Each row below is a small network's average activation on inputs in which a field has the value named, seen along a few directions.
Related values have similar rows: they may be neighbours, one step apart, or belong to one group.
Strong random noise was added to every row along 16 fixed directions; ignore it. To show where, here is one row again and again, with new noise each time:
[ 481  633 -326 -288  317  138  228  239   49  -17  104 -170 -296 -659
  323 -122  331 -377  -40  155   61  263  105  242   80 -130 -348  -66]
[ -38  597  471 -167  257  454 -394    0  363 -214  118  136  -65 -253
 -176  -97 -301    6  260  129  455  321  133  232   93  -28 -156 -188]
[  10 -169   95  243   54  188   78  -38  284  135   38   26   54 -423
 -252 -198  160   -2  -18 -232  151  196 -235 -212 -140  -32   47 -137]
[ 305   21   39  326  -66 -210 -876 -142  325  -24   58  -32  453 -133
   59  267 -378  200 -346 -110  601  -87  235  413  -10  -10 -365  148]
[  33  120 -158 -236  209 -187  338 -311  289   74  230 -156 -299 -613
  -88   77  335   90  334  102  320 -101 -276 -381  238 -195  218  -95]
[ -96 -216 -114  248 -342 -180  462 -154 -562  399  133 -197 -107  131
   41 -166  102    9   57  293   66   45  194  -16  -45  -11  299 -115]
[  90 -161 -243   34  274 -495  -31 -297 -349  172  217  -71  318  497
   75  203 -249  177   50    2 -402 -107  128  417  345 -111  253  -89]
[  65 -486   97   89 -278  186 -195 -292  137  160  308 -375 -218  189
 -456  346 -168  233 -153 -257 -768   74 -538   -5  188 -152  103  -50]
[-244 -259  -44  294 -322  295 -430   70  -93 -294  -93  235  293 -157
 -605 -306 -280  139 -405 -355  120   62  224  146  -18  181 -144  -31]
[ 149  -49  125   -5  400  116  -66   95  422  -42  256  156  135 -432
 -334 -448  -20 -183   51  -69  260 -257  -22   79   33    4  224 -103]
[ 154  323  107 -161   28 -416 -103  115  127   81  248  -41  -94 -495
 -186  143  -81  165  -69   -5  -49  -47  233  181  287  -56 -283   71]
[-177  109  229  349  134 -322 -226 -446   34  335  222 -126  140  138
 -168   35 -121  -23  156  221  226  -51 -159 -148   66  -77  198  -84]
[ 200 -194  336  128   76    0 -356  179  233  -50   56  122   75   18
   20  116 -138   95  215 -224    5   40  138  247 -115  137  262   50]
[ -67 -115 -230   72 -372  152  199  -14 -123  -16  -26  -28  -96 -349
 -227 -225  181    8 -173  180  193   94  -26 -448  -61   69 -159   37]
[ 122  -23 -328  142  -36 -136  343   52 -238  -58 -192 -217  110  -96
  241 -137  179  199  -73 -233  414  246 -142 -232  -60   63  371 -164]
[-138  240  157  -56  198 -264 -595 -263  391 -330   65  139  -61 -171
   51  295  -33 -145   93   56  231 -115 -204  -17  181   31 -227  184]
[-300  111  -87 -171  201 -218  327 -199 -295    6  252  -84 -370    9
  -26 -244  109 -361  247  168   93 -423   77  351  237  -76  493 -140]
[ 540  132 -239 -192  142   18  140  246   89 -110  115 -290  190  -18
    3 -240 -103  120 -311  146  -50   97 -341 -391  149   45   27  -33]


Field B:
b8: [ -49 -238  128 -166  354   59  -46  258  191 -159 -127  106 -170  382
  106  -12  137 -261  380 -190 -153 -623  -56  136 -201  147  687   77]
b5: [-238 -548 -292  189 -400  -40  220 -175 -447   10 -127   51   -7  206
  -33  -17  157  162   33   62  116 -236  231  -29  -77  129  402   -3]
b9: [-260  387  378  -67  226  338  150  334  305   87 -490 -205 -312  201
  324   -1   69 -291   37 -399  541 -139 -312   37 -499  -38  112  -96]
b4: [ 271 -125 -244  301  -22 -352 -192   79  199  -60  -28   60  183 -386
  173  -34  452 -190  -23  -35  239 -361   17 -281 -172  138  189  218]
b3: [ 316 -430   46  179 -475  452   52  189   40   79  185  -34 -260 -351
  -70 -288  278 -292   -4  341  -70   17   80 -333 -290   62   30  179]
b6: [ 208  242   -1   26  -77  454 -353  136 -233 -613  110  106  -37 -122
  201 -372 -126 -125  246  302  481  347  356  285  159  195  217 -176]
b7: [ -91  149   24    1  -51   55  104  330 -137  146 -175  256  189  -93
 -375 -167   61  162  112 -132 -235  -88  467 -346 -164   59  -26   82]
b1: [-287 -449 -173  105 -408  173  224 -243 -105 -152   39  115  -71  -97
 -177 -245  162  -21 -249   39  -15 -174  -72   -6  -38   24   -6  -21]
b2: [ 195  365 -414  218  531  281 -470 -429  261  322   22  -58  337 -162
 -280   55   76 -314   78  160  -63  -39  -87 -301  -78 -277 -252   70]
b10: [ 174 -345  -18 -361  -29  227  302   97   81 -693   50  307  -77  -68
  546 -158   61   35   24 -165  119   71 -114  336  191   22  244  -90]
Each value of B is a pair of two hidden parts, and every pair occurs once (2 first parts, 5 second parts).
b6 and b3 share the first part; b6 and b9 share the second. Which value has the first part of b9 and the second part of b3? -> b2
b4 and b7 share the first part; b4 and b1 share the second. Which value has the first part of b1 and the second part of b7? -> b10

Field W:
w1: [ 520  370 -193  -14  -79 -240 -596 -109  -50 -314  244 -342 -182  -99
  379  703  -39  255  223  -84  -51  263   66  349  349   12   69   -2]
w13: [ 232 -532  470  250 -395 -488  209  376 -110   94  327   39   26   71
  294 -210   -4  -59 -290   84 -336   38 -148   95   55  173  -36  123]
w4: [ -70  351 -607 -550  119  501 -332  -65   50 -452 -254 -618 -592  259
 -184  266 -109 -119  -22 -344  -81 -401 -451  -59   65 -140  317   65]
w14: [ 469  131  -43 -258  282  342  278 -162  461  219  213  -15  273 -117
  426 -226 -141  -52 -283  516  582  -63  -54  262  -88 -357 -443 -119]
w3: [ 310  -47  180 -354  108 -776  766  299  156  267  293 -305  -47 -309
  200  166 -104  536 -228 -360  -65 -304  -49  367  352 -167  109  -73]
w10: [ 704 -429 -279 -204 -377  189  -21   41  116   83  467 -175 -127 -453
 -115   40  -29    7 -199  355  -56 -386  263  211  132  -89 -152  262]
w2: [ 287 -228  148    5 -164 -123  -95  410 -108  168   27 -192   85  698
 -218 -110 -296   36 -204  341 -449 -271 -159 -542 -169  328  208  329]
w8: [  56  115   45  403  139 -423 -133 -487  -97 -231  592 -243   51 -263
  -85 -563   44 -240  -73  140  518  -34 -385  -31  377  -40  795 -323]
w6: [-249  331  305  332  141  -25   50  130 -129  310 -483 -231  364  539
  -76   79 -227  292    4 -439  -53  452 -331 -717 -257    7  298 -128]
w11: [  85   55 -546   30   23 -358  -50 -322 -424  479  406 -355  120   -1
 -548    8 -282   80 -342  260 -475 -466  371  387  421 -186 -179   21]
w9: [  14  -77 -133 -126  -66  452  -51  -45  195 -516  122  -17 -298 -327
 -210 -145  240 -153 -162  125 -240  382 -629 -446  219   92 -265  -95]
w15: [-190  400 -698 -466 -276  433   47   -2 -257 -431 -276 -537 -466   45
 -505  -40   41   56 -214   86  -58 -114 -538 -887  229   11   65  -18]
w5: [-468 -407  813 -103 -403  191  154  -80  370 -270 -239  -24   62  588
  174   91 -353  560 -185 -344  516  203 -591   38    8   14  176 -256]
w12: [-534  -40   37  248 -244  275 -101 -754   -6  -51  277   -1 -101 -169
 -466 -223  -57 -107 -215  134  287   10 -236  247  291 -194  -69 -290]
w7: [ 320  208 -656   36   29 -476 -230 -379 -408 -115   38   58  447  -14
  489  163  125  117   23  543  150  201  374  -81  232  -63 -332   71]
Each value of W is a pair of two hidden parts, and every pair occurs once (5 first parts, 3 second parts).
w4 and w8 share the first part; w4 and w11 share the second. Which value has the first part of w11 and the second part of w8? -> w12
w9 and w1 share the first part; w9 and w15 share the second. Which value has the first part of w15 and the second part of w1? -> w13

Field N:
n3: [-109  -90 -201   71 -208  115  -36   56  -70 -208 -448  190   11  -24
  -39  216  264  328  357   30  140  381   11 -856 -280  309  119  141]
n1: [   1  192  100  190  310 -262   -4  -44  -80  -97  139  195  304 -108
   86 -251  -98 -111   39  169  257  140    1 -133  141   29  -14  -42]
n11: [ 191  232 -200 -323   35 -177  258   35  -80 -444  136  235  413  -75
   81 -301  -95  382   37  511  286  192   79 -566  379  115  -80  -81]
n6: [ 400  141  124  225   20  312 -101 -118  343  680   36 -495 -270 -141
  392  554  173  -74   83 -120   20  305 -110  455 -292 -335 -323 -137]
n9: [ 131 -340 -287  313 -403  149  304   70 -271  255  -49  109  476 -153
 -240 -328  -33  307 -465  291  -76  488  151 -437  -68  114 -499  -29]
n2: [ 264 -381 -548   73  486  -50 -198 -381  256 -128 -125   20  610  222
  142   26   50   76   -8  -62  145  -81 -471 -498   75 -134  149  -10]
n5: [ 181 -141 -117 -264  217    9  330   17  113  236 -108 -148  -16  370
  287  183  -79   48  178   26   37 -277   -4  -23 -181 -132  187   93]
n12: [-384  120   56 -172 -294  538  528 -167 -193  189 -353  -15 -172  391
  213   55   46   -2 -118  247   22  330 -128 -209 -254 -150 -422  -67]
n14: [  28  440  -27  216   19  278 -157  492 -277 -301 -282  -25  -36 -115
 -151 -341   84 -170   26 -407  -48  158  189  -14 -229  316  443  -42]
n7: [ 305  -34 -193  -93  412  -37  155 -168  -64  173  328 -342  -73  141
  250   78   34 -181  100 -180 -342    6 -211  534  249 -300  272 -255]
n8: [ 216 -132   14  252 -199  -57 -348  419    1  346 -333  -79  130  161
  124  197  -35   16 -204 -236  115 -228  420  282 -501  137 -181  210]
n13: [ 297 -135  -37  137  242   12  242 -156  187  515   51  -28  102  -60
  227  339  157   68  192   44 -259  301 -113   11  -65 -179 -207  -80]
n4: [-339  529 -310 -241  326  112  267 -344 -169  289 -280   88  119  101
 -107  287  115  229  337  -14 -162  271  233  -76   44 -337 -293 -217]
n15: [ -21 -302   44   66   89 -142  -52  129   90  383  117  210  255  -38
 -301 -225 -194 -184 -274  -45 -189 -457  311  337 -132 -104 -260  148]
n10: [-279  198  518  157   55   29 -379 -181  193  153  -82   63 -149  233
 -120  394   -7   -6  178 -258 -512  318 -242   33 -121  -56  -77    9]
Each value of N is a pair of two hidden parts, and every pair occurs once (5 first parts, 3 second parts).
n5 and n12 share the first part; n5 and n2 share the second. Which value has the first part of n2 and the second part of n12? -> n4
n6 and n7 share the first part; n6 and n3 share the second. Which value has the first part of n3 and the second part of n7? -> n15

Field P:
p14: [-533  -21 -206  219 -808   96  -41 -312 -451   21 -174 -211 -180  -24
 -272   14  -51  188 -397  -89  570 -152  210   81  -72   13  -40  -48]
p4: [ 122   -6 -112 -186  303  182  180 -196  -85   88  137  -32   -4  284
   76  -27   49   13  544  437   79   88  -30 -353   58  -57  386 -154]
p9: [-179  170  154 -276  440  102  194   86  227 -162   41  184 -181 -169
 -146 -241  111 -209  254  -33  129 -180  -46  116  103  -19  139 -181]
p3: [ 181 -252 -391  123  320  -58   -7 -325  -75  281   -8  156  436  323
  134   48  157  -86  405  344  -86 -174  158 -293 -150  -77  358   77]
p10: [ 181   34 -590 -322 -149  -44  367   49  -66  153 -181  -76 -198 -374
  140  360  427   71   40  -43 -308 -166  212 -269    0 -220 -416  261]
p11: [-205 -682  314   78 -311  379  179 -282  184  273  281   87  223  448
 -330 -133 -388  163 -403  134 -464  -98 -239  183  -21 -225 -365 -109]
p15: [-146  150 -522 -478  215  -56  150 -150  246 -585 -285   61 -407 -443
  207  410  485   21  119 -325 -176   52 -484 -203  292  -49 -143   60]
p12: [  -9   45   26  174  154 -288 -424  -72  161  -20  -10 -280   -2  436
  146  157  -40 -375 -378   22 -330 -141 -669 -134  -51  -24 -243  142]
p6: [ 131  156  168  296   43 -710 -330  253  -45   -6   26   27  139 -356
 -310  154  -55  256   17 -387  -57  -44  173 -231  139  230  262  184]
p1: [  82 -119 -149  -58   67 -133   26  -80  171  115 -114  -84  129   59
  134  372    5  277  -97 -172 -208   55 -165    9   80  -75 -256   -3]
p5: [ 154  -43  382  131 -326  312  -14  337  -31  278  -71 -182 -511   80
  216  126  123 -365  -84   85 -258   96  -41    8 -500  123 -175  255]
p8: [ 261 -239 -172  455  -47  218 -263 -513   55  438   88  -78  158   19
  355  249  104 -198  250  413  338  216  116  -17 -274 -165 -158   70]
p2: [ 347 -165   76   33   34 -724   77  -73   49  -88  279   63  488  -12
  360 -251  -47  238 -133  291  446  -41 -110 -274  221   81  208   67]
p7: [-100 -393  466  427 -282  -45 -281  -11  415 -135 -101  203   -3 -357
  -60  185  186  307  273 -414  362  201 -199 -263 -262  267  372   57]
p13: [ -92  322 -131   87  346 -271  119   69   21  395 -207 -243  109   91
  -68   15  -14  -89   67 -186  134 -225  -19 -159 -139 -137  152  -32]
The values of P form a line.
A walk along P starts at p10 and steps to its neighbour p2. Put p14, p3, p12, p6, p1 in the order it reaches them. -> p3, p14, p1, p12, p6
Which values are neighbours of p13? Give them in the order they are listed. -> p4, p8
Fewest steps between p15 and p11? -> 3
